A small network was shown many inputs. Here are its activations along a few directions, one row for each input.
Each table varies a few parts of the input and shows all the possible inputs, shuffled.
A made-up example of a description, with smaller parts first: values(3) and (point or line(11) or (ring(5) and line(6))).
Shared parts are said once, and a part with two or three values counts as separate values.
(in the rows, 128 means zero)

Table:
row 1: [123 174  61 176 165 153 131 116 165  62 126 140 110 102 192 140]
row 2: [118  99 124 115 142 107 134 179  86 241 110 131  82 123 123 147]
row 3: [187 141 107 138 112  76 113 114 165  79 105 120 130 145 172 105]
row 4: [137 113 160 106 106 145 103 112 126  89 145 117 171 145  75  92]
row 5: [123 119 153 127 120 190 123 111 138  69 155 128 175 122  92 121]
row 6: [161 174 100 140 145  75  71 157 165 192 103 102  48 150 139 168]
row 7: [181 157 127 131 117  56  97 118 177 148  87 102  93 146 143 115]
row 8: [171 146 101 162 127 123 133 112 172  59 117 128 136 123 186 135]
row 9: [130 126 180  99 113 129  88 117 132 151 123  95 130 153  49 102]
row 10: [ 77 146 115 135 158 221 117 112 128  69 164 147 144  95 100 129]
row 11: [ 89 112  88 145 162 190 189 133  87 112 144 171 143  75 181 119]
row 12: [143  86 147 111 100  97 163 145  94 198 100 124 119 119 125 106]
row 13: [113 142 154 100 141 152  62 152 118 191 133 103  79 160  46 156]
row 14: [ 13 154 167 103 112  69 148 103 108 147 184 133 146 177 103 212]
row 15: [131  84 131 141 132 149 192 125 100 110 131 162 184  98 171 105]
row 16: [152  76 130 120  95 116 182 140  87 131 123 145 158 115 150  96]
What do these inputs look like to the network?
Answer: point or (values(3) and line(5))

Table:
row 17: [151 122 168 145 118 120 105  81 198  81  88 110 169 118  97  72]
row 18: [163 119 175 119 103  33  89 166 130 215 132  94 108 198 102 232]
row 19: [ 82 103 137 162 152  78 192 155 134 163 142 149 175 122 183 175]
row 20: [ 85 118 178 103 131 144 161  45 101 161 101 149 136 109 121 112]
row 21: [148 162 192  96 113  52  65  82 151 238  68  60  72 155  69 109]
row 22: [220 123  61 132  90  99 164 142 109  96 108 132  93 111 206  77]
row 23: [144 106 145 113 157 231  88 135 108 109 148 154 153 118  93 128]
row 24: [209 142  99 157 118  82 141 124 152  95 111 148 134 150 240 180]
row 25: [158 104 161 163 110 115 135 152 184  70 147 111 201 159 128 154]
row 26: [ 96 172  98 157 121 142  90 126 192  30 168 102 144 139  89 123]
row 27: [135 201  49 149 148 113 121 102 165  49 127 127  73 139 197 143]
row 28: [161 134 132 120 183 152  53 200 132 241  99 112  56 150  64 155]
row 29: [167 106 118 168 161 199  77 163 175  93 132 129 160 107 102 101]
row 30: [100  87  84 136 106  90 189 172  81 162 127 146 142  81 154  78]
row 31: [ 73 119 142 143 159  83 162  82 148 174  83 150 142  83 153  92]
row 32: [ 94 110  97 169 205 161 132 168 120 183 125 161 137  71 155 121]
row 33: [ 96 101 135 129 185 218 136 134  75 165 135 162 133 109 127 138]
row 34: [ 33 172 110 111 131 166 138  96  92 107 176 141 112 122 117 165]
row 35: [ 72 172 131 108 125 178 119  99 128  51 188 111 131 150  76 145]
row 36: [ 79 213 116 114 122  74  48 144 148 164 161  81  30 182  58 174]
row 37: [137 108 191 107 106 153 151 124 119  90 169 129 187 161 115 181]
row 38: [ 91 101 173 115 125 136 182 122  85 145 152 159 170 149 155 196]
row 39: [166  90 123  66  60  62 123 200  94 217 116  83  61 157  73  94]
row 40: [205 140  73 162 185 170 105 143 145 108  90 147  88 105 212 123]
row 41: [171  83 109 134  73 122 134 168 132  68 132 119 171 124 103  56]
row 42: [207 168 106 138 122  95 119  53 165 112  63 125  97  96 205 101]
row 43: [105  85 126  98  86 153 197 140  37 147 140 139 134 112 123  94]
row 44: [ 19 169  73 147 159 102 136 131 139 116 152 151 122 104 151 144]
row 45: [130 124 196  94 115 156 127  48 134 103 113 127 156 127  83  96]
row 46: [144  85 142  83  72 161 159 142  69  86 147 129 156 135  90  79]
What do these inputs look like to the network?
Answer: values(5) and (point or ring(5))
Changing only the values(5) part turns row 27 into row 22. The same change can be made to row 34. Which row results?
Answer: row 43
Change only the values(5) part in row 32. List by row number the other rows that result.
Answer: row 19, row 30, row 31, row 44
List by row number the other rows that have the values(5) part in common with row 24.
Answer: row 18, row 19, row 25, row 37, row 38
Change only the values(5) part in row 37. List by row number the other rows that result.
Answer: row 23, row 35, row 45, row 46

Table:
row 47: [ 88 117 141 125 163 142 128 145  94 209 127 145 112 119 109 145]
row 48: [147 109 143 101 109 150 104 141 106 170 113 110 102 123  73  90]
row 49: [ 82 126 135 133 143 125 170  94 114 135 126 152 152 108 160 131]
row 50: [ 55 160 121 129 135 131 152  93 125 100 147 135 127 117 134 136]
row 51: [ 61 153 123 115 156 151 101 135 105 172 147 131  86 130  90 149]
row 52: [170 174  94 151 131  53 116  89 184 114  73 113  93 128 201 107]
row 53: [202 160  51 189 155 110 106 142 180  75 102 140 111 110 225 118]
row 54: [126 149 167 110 140 163  59 122 152 139 134 100 116 147  45 141]
row 55: [150  97 147  99  73  96 136 150 109 129 139 104 135 154  91 110]
row 56: [120 158 160 125 122 146 101  76 171  73 136 108 152 142  93 128]
row 57: [136  96 149 121 113 120 177  97 107 130 104 145 160 101 158  94]
row 58: [108 107 100 157 163 176 167 138 110 107 148 168 161  98 174 146]
row 59: [133 141 173 113 102 125  89 124 153 106 159 101 143 176  67 171]
row 60: [140 117 138 112  90 125 153  97 126  97 109 113 144 115 118  68]
row 61: [136 145 132 149 141 190  99 121 171  40 152 124 161 126 108 130]
row 62: [167  98 103 134 109 178 150 143 123  68 130 129 154 104 131  81]
row 63: [175 164 102 129 157  76  61 147 164 204  74 107  42 135 135 132]
row 64: [188 152 112 132 103  27 102 151 160 158 103 106  85 176 167 163]
row 65: [ 82 144  84 148 157 180 147 136 121  72 164 150 139 111 151 137]
row 66: [161  84 114 144 137 173 172 142 108 101 127 156 165  95 170 104]
row 67: [ 88 110 140 120 125  94 158 148  94 170 146 143 143 145 129 168]
row 68: [140  87 151 110 135 144 130 146  91 203 104 132 118 112 109 109]
row 69: [ 71 145 134 115 115 106 135 141 108 136 171 129 121 158 108 175]
row 70: [146  78 157 110  98  93 159 152  98 164 137 131 152 143 126 138]
What do these inputs look like to the network?
Answer: line(4) and (point or ring(5))
Changing only the line(4) part turns row 57 into row 70. The same change can be made to row 50. Which row results?
Answer: row 69
Change only the ring(5) part in row 48. List by row number the other rows that result.
Answer: row 47, row 51, row 54, row 68
Change only the ring(5) part in row 62. List by row number the other rows that result.
Answer: row 58, row 61, row 65, row 66
